A small network was shown many inputs. Here are its activations along a few directions, one row for each input.
Each table varies a few parts of the input and shows all the possible inputs, shuffled.
A made-up example of a description, with smaller parts first: one of 6 places along a line, together with either a single point or one of 9 places around a ring or (one of 2 separate values, together with one of 5 places around a ring).
Shared parts are said once, and a part with two or three values counts as separate values.

Other details of the inputs shift rows strongly along two fixed directions, in all tables alike. That doesn't count.
To show where, the next rows are all for the same input, with only those details redrawn:
[-28  24  18 -23  39 -32  61   7 -22 -29  25 -16]
[  4   7 -23  -3  -1 -12  61  29 -11  -1 -22  -2]
[-27  25  18 -23  39 -32  61   7 -23 -29  25 -16]
[-25 -11  40  25  -4  -5  -1 -18  14 -26  44 -14]
[-28  24  18 -23  38 -32  61   7 -22 -28  25 -16]
[-27  24  18 -23  39 -32  61   7 -23 -28  25 -16]
[  4   7 -23  -3   0 -12  61  29 -11  -1 -22  -2]
[-25 -10  40  24  -3  -6   0 -18  13 -26  44 -14]

A family of inputs:
R1: [  8  10 -10 -32  32   8  22  18   1   9 -72  -1]
R2: [  2   4 -41 -31   1   1  48   7  -6  -4 -24  13]
R3: [ 48 -25 -14  38 -58  22 -42   4  11  20 -20  25]
R4: [ -7 -27   7  21  -1  -1 -46  -7  -4 -10  31   3]
R5: [  3   3 -54 -23  21 -15  26   5 -16   7 -27   7]
R6: [ 36  17 -45 -16 -15   9  14  10 -20  25 -47  18]
R7: [ 24  24 -13 -37  12  -1  32   2 -15  41 -35   3]
R8: [-29  25  15 -19  42 -26  56   8 -36 -24  28 -15]
R9: [ -5  -9  27  11  17  20 -47 -21  31 -24 -10  11]
R10: [-14  50  13 -24  63 -40  27  22 -13   5  34 -18]
R11: [-10  31  -8 -47  65 -25  16 -12 -33 -12  26 -13]
R12: [ 34 -23  -8  25 -60  39 -42 -16  16  43 -37   1]
R13: [ -6 -29  17  12 -19   3 -13 -14  20 -27  34  11]
R14: [  7   6 -64 -20 -13 -11  15  23  16  15 -43  12]
R15: [ 14 -21   9  19   3  -1 -47 -13   8  -6  36  -1]
R16: [ 21 -12 -46  -6 -18  16  28  42 -29   9 -30  23]
R17: [-27  -9  31  33  15  -9 -34 -12 -10 -10  42 -22]
R18: [ 16  31 -36 -36   9  14  32  28  -2  19 -10  19]
R19: [  9  -4  10  10   4  -6 -45   3  29   7  41   9]
R20: [ 41 -15 -14  52 -63  44 -22  23  18  13 -14  -8]
R21: [ 20 -26  -7  59 -68   7 -17   2  29  17 -34  11]
R22: [ -6 -15  38   5  13  23 -45 -22  34  -7 -20 -11]
R23: [-28 -12  19  -1   4  12 -16 -38   4 -26  45   2]
R24: [ 25 -50 -38  43 -41  10 -36   5  23  13 -17  20]
R25: [ -5  20 -34  -5   5 -35  36  40   2   8 -27  -9]
R26: [-26   7  49  29  -4  -8 -26 -16 -19 -13  33 -11]
R27: [-15  -8  15  12 -19   3 -33 -41   7 -11  16  12]
R28: [  9 -15 -52 -14  -3   0  22   9  -6  34 -52  -6]
R29: [-18  -4  39   7  -3  -9 -35 -18 -19 -23  38  10]
R30: [-36  18   6 -51  57 -22  20  -9 -41   1  11 -28]
R31: [  9   4 -31 -19 -23  12  18  13 -29  37 -61   3]
R32: [ 32   9 -37 -28 -24  33  27  23 -11  24 -43 -14]
R33: [ 37 -29 -22  62 -37  20 -38  12  19  32 -16  -8]
R34: [-28   4  31   0  -1   4 -38 -37 -14 -16  32   5]
R35: [ 29  30 -29 -30  15  -3  28   4 -16  25 -26  23]
R36: [-14 -23  14  46  -4 -10 -29 -15  13  -4  26 -14]
R37: [-32 -18  37 -12  -5   8  -7 -40  19 -14  32 -19]
R38: [ 22  14 -33 -29 -14  27  28  31   8  46 -34   4]
R39: [ 27   8 -21 -17  33  -7  19  38  -2 -13 -55  21]
R40: [-13   4  54  28  34  -3 -30  -6  21 -31   9 -13]
R41: [ 27 -35 -19  40 -62  11 -30   0  15  10 -26  31]
R42: [-35 -14  37 -10   1  24 -20 -29 -10  -6  35 -21]
R43: [-15  46  -4 -53  65 -28  14   1  -9   1  33  -2]
R44: [  4 -34 -29  19 -58  17 -38  -1  52  34 -36  -6]
R45: [-30  -9  23  -2   4  22 -26 -28 -11 -21  46  -1]
R46: [ 38 -35 -11  39 -26  28 -41  22  38  -1 -55  31]
R47: [ -4  -8  45  43  12  10 -38  -2  28 -20  -7  -4]
R48: [  1  15  54  28   9  -8 -22 -22   5   4  43  -5]
R49: [ 25  32 -14  -1   4 -14  34  26 -34  17 -29  -3]
R50: [  4   4  33  -5  -1  11 -24  -8  -2 -37  56  -8]
R51: [ 12   0 -31 -23 -29  -5  34   2   0  28 -65   4]
R52: [ 49  11 -30  -8  -6  -5  22  26 -10  28 -32  33]
R53: [ 15  35 -17  -8   8   1  44  48  -6  22  -7   2]
R54: [  1  11 -23   1   4   4  46  39 -39   8 -19  -4]
R55: [-26 -10  39  23  -3  -6   1 -17  13 -27  44 -14]
R56: [-33 -17  34  -8   0  13 -11 -40   5 -10  35 -18]
R57: [-24   1  29  -5  -6 -13 -21 -47  13 -25  27   6]
R58: [ 39 -20 -21  27 -51  36 -27  30  36  25  -2  31]
R59: [-16 -20  -2  14   1  11 -48 -25   0  -3  23  -1]
R60: [ 15   8 -24 -23  -7 -31  39  17 -14  -6 -31  24]
R61: [ -2  -8  23  10  19  19 -47 -21  32 -25  -9   8]
R62: [ 17   8 -36 -34  23  -2  21   9 -21  32 -33 -18]
R63: [-21  14   6 -40  43 -27  46   4 -35 -35  34   5]
R64: [ -5  11  24 -12   0  23 -27 -26   1 -30  49 -13]
R65: [-26  38  23 -17  38 -45  44  -1 -40 -19  13 -10]
R66: [ 26 -21 -24  19 -38  31 -45   5  46  58 -23  -1]
R67: [-14 -17   6  10 -14 -21 -38  -4  34 -17  30   5]
R68: [-19 -16  31   8 -26   7 -32 -44  10   6   6  -7]
Changing only one part turns R4 into R59. The same change can be made to R58. Which row results?
Answer: R18
Changing only one part turns R33 into R62. The same change can be made to R36. Which row results?
Answer: R28
What do these inputs look like to the network?
Answer: one of 4 places along a line, together with either one of 2 separate values or (one of 3 separate values, together with one of 5 places along a line)
Change only the place on the line of 5 in R14. List by row number the other rows that result.
Answer: R5, R11, R43, R59
Change only the place on the line of 5 in R4. List by row number the other rows that result.
Answer: R15, R19, R24, R67
Change only the choice among 3 separate values in R42. List by row number the other rows that result.
Answer: R30, R31
